Look-ups in named tables: a row name and a column name give one cell, copied from the table.

Vovar:
|  | Nuzi | Zik | Reme | Talu | Fop | Darela | Livi | Paz | Mig |
|---|---|---|---|---|---|---|---|---|---|
| Gupevum | 106 | 133 | 203 | 117 | 130 | 184 | 102 | 133 | 55 |
| Favezit | 136 | 165 | 42 | 165 | 212 | 141 | 147 | 136 | 113 |
| Vukete | 131 | 67 | 78 | 89 | 113 | 143 | 85 | 134 | 128 |
| Fosol | 113 | 155 | 135 | 109 | 107 | 146 | 121 | 145 | 115 |
| Vumaki | 106 | 80 | 78 | 89 | 187 | 117 | 94 | 70 | 104 |
| Dizolot | 141 | 130 | 139 | 119 | 152 | 86 | 102 | 134 | 62 |
| Sadola | 115 | 100 | 117 | 106 | 94 | 170 | 131 | 91 | 79 |
| Tuboke | 151 | 147 | 173 | 86 | 101 | 120 | 93 | 128 | 82 |
| Zat | 108 | 76 | 85 | 113 | 168 | 81 | 97 | 72 | 126 |
| Mufunat | 152 | 102 | 131 | 83 | 156 | 47 | 168 | 74 | 76 |
| Bitupa | 127 | 95 | 143 | 137 | 114 | 179 | 85 | 152 | 141 |

What is the Livi of Dizolot in Vovar? 102
What is the Reme of Gupevum in Vovar? 203
What is the Talu of Mufunat in Vovar? 83
What is the Reme of Sadola in Vovar? 117
What is the Fop of Favezit in Vovar? 212
What is the Fop of Zat in Vovar? 168

Div =
|  | Sitez | Pip | Dupogud |
|---|---|---|---|
| Zatasa | 153 | 204 | 226 |
| Ganugug | 121 | 114 | 122 |
| Delil | 121 | 187 | 67 |
| Rakotu | 117 | 109 | 62 |
| Lokib | 121 | 251 | 87 |
| Nonif | 121 | 96 | 87 |
| Sike | 128 | 109 | 181 |
| Vol | 127 | 109 | 178 |
| Zub | 121 | 109 | 87 |
| Mirem | 105 | 53 | 47 |

Rakotu, Pip -> 109
Rakotu, Dupogud -> 62
Vol, Sitez -> 127
Delil, Sitez -> 121
Ganugug, Dupogud -> 122
Zatasa, Pip -> 204
Mirem, Dupogud -> 47
Vol, Pip -> 109
Lokib, Dupogud -> 87
Ganugug, Pip -> 114
Mirem, Pip -> 53
Sike, Pip -> 109
Nonif, Pip -> 96
Sike, Dupogud -> 181
Sike, Sitez -> 128
Row with the largest Sitez: Zatasa

Toda:
	Somubud	Nofiti	Tufufil	Bebekur
Pefe	89	18	61	126
Sevi	141	117	77	32
Fipafe	147	92	188	18
Katazam	127	137	169	110
Gimukob	116	109	44	117
Lav	163	20	31	94
Dul	157	85	57	16
Gegide	195	34	156	88
Zukolus	68	79	98	7
Mamunev	175	27	155	122

Dul, Bebekur: 16
Gegide, Somubud: 195
Gimukob, Tufufil: 44
Sevi, Somubud: 141
Sevi, Tufufil: 77
Gimukob, Somubud: 116
Lav, Tufufil: 31
Zukolus, Nofiti: 79
Zukolus, Tufufil: 98
Dul, Tufufil: 57
Dul, Somubud: 157
Pefe, Nofiti: 18
Mamunev, Bebekur: 122
Lav, Nofiti: 20
Dul, Nofiti: 85
Gegide, Nofiti: 34
Gimukob, Nofiti: 109
Which row has the largest Somubud? Gegide

Table Takuve
          Bup  Bivoze  Fudi   Gir  Netimep   Rin  Mavo  Vubuk  Gemad
Musokek  -0.2    -0.2  -0.8  -0.2      0.0   0.0  -0.4   -0.1   -0.5
Fova     -0.2     0.2  -0.3   0.0     -0.1  -0.4  -0.1    0.1   -0.3
Nev       0.2    -0.4  -0.1   0.0     -0.5  -0.1  -0.4    0.2    0.1
Sasak    -0.2    -0.2   0.1   0.1     -0.2  -0.2   0.0   -0.1   -0.3
Tek      -0.1    -0.3  -0.3   0.0      0.3  -0.1  -0.2    0.6    0.2
Rurus     0.0    -0.6  -0.4  -0.1      0.1   0.0   0.0    0.1   -0.4
Siz       0.6     0.0   0.1  -0.4     -0.2   0.1   0.0   -0.5   -0.4
Votudu    0.0     0.0   0.0  -0.4      0.2   0.1   0.0   -0.3   -0.6

What is the Mavo of Nev in Takuve?
-0.4
What is the Bup of Tek in Takuve?
-0.1
What is the Rin of Votudu in Takuve?
0.1
What is the Gir of Fova in Takuve?
0.0
What is the Fudi of Tek in Takuve?
-0.3
What is the Bivoze of Votudu in Takuve?
0.0
What is the Gemad of Tek in Takuve?
0.2
What is the Bivoze of Tek in Takuve?
-0.3
What is the Fudi of Fova in Takuve?
-0.3
What is the Netimep of Tek in Takuve?
0.3
What is the Gir of Tek in Takuve?
0.0
What is the Fudi of Nev in Takuve?
-0.1
What is the Mavo of Votudu in Takuve?
0.0
What is the Bup of Fova in Takuve?
-0.2
What is the Vubuk of Siz in Takuve?
-0.5
What is the Rin of Musokek in Takuve?
0.0
What is the Rin of Rurus in Takuve?
0.0
What is the Netimep of Musokek in Takuve?
0.0
What is the Gir of Musokek in Takuve?
-0.2
What is the Gemad of Sasak in Takuve?
-0.3
Which row has the largest Bup? Siz

Gif
cols = Tad, Nufika, Nekad, Fibo, Mik, Zigizu, Rak
Ninidod: [6267, 7282, 5268, 7086, 6088, 5501, 6578]
Lorop: [7203, 4678, 9568, 5545, 7886, 7287, 4419]
Gemat: [4339, 4781, 7995, 5020, 3516, 5413, 6164]
Pez: [8086, 6119, 6647, 874, 8621, 4473, 3827]

Pez, Nekad -> 6647
Lorop, Fibo -> 5545
Pez, Tad -> 8086
Pez, Zigizu -> 4473
Pez, Nufika -> 6119
Gemat, Mik -> 3516
Gemat, Nufika -> 4781
Pez, Rak -> 3827
Pez, Fibo -> 874
Gemat, Nekad -> 7995
Row with the largest Mik: Pez

Bikebo =
,Ved,Duru,Nik,Mot
Kivu,74,108,90,60
Taboz,85,123,89,120
Kes,100,157,86,98
Bizoze,110,120,93,67
Renur,178,188,103,246
Zavinug,75,100,98,88
Lokuvoz,73,138,78,81
Magevif,101,150,88,150
Mazoni,94,137,90,83
Fek,67,94,95,128
Bukuf,91,71,97,75
Mar,90,63,100,73

Mazoni, Duru -> 137
Kivu, Ved -> 74
Bizoze, Nik -> 93
Lokuvoz, Nik -> 78
Lokuvoz, Duru -> 138
Fek, Nik -> 95
Magevif, Ved -> 101
Lokuvoz, Mot -> 81
Mar, Ved -> 90
Which row has the largest Ved? Renur

Table Buv
	Beven	Mamak	Turaza	Telov	Mul	Relog
Kagaten	-3609	644	-647	-3462	-2016	-4180
Vun	7678	2470	3253	734	3476	7974
Zaz	9049	2949	3316	1020	3734	8440
Suv	9107	3392	5173	274	4809	7511
Pazila	6569	-538	-6379	6266	8898	3890
Kepo	-1847	2696	9857	-4403	-5833	731
Lovese	-4964	431	3259	-3691	-5298	-2020
Viri	2824	-709	-5133	4242	6771	209

Beven of Vun: 7678
Relog of Vun: 7974
Telov of Vun: 734
Telov of Viri: 4242
Turaza of Viri: -5133
Beven of Zaz: 9049
Turaza of Suv: 5173
Telov of Lovese: -3691
Mul of Lovese: -5298
Mamak of Pazila: -538
Mul of Viri: 6771
Relog of Kagaten: -4180
Turaza of Vun: 3253
Beven of Viri: 2824
Relog of Lovese: -2020
Turaza of Kepo: 9857
Mamak of Kagaten: 644
Beven of Lovese: -4964
Mamak of Kepo: 2696

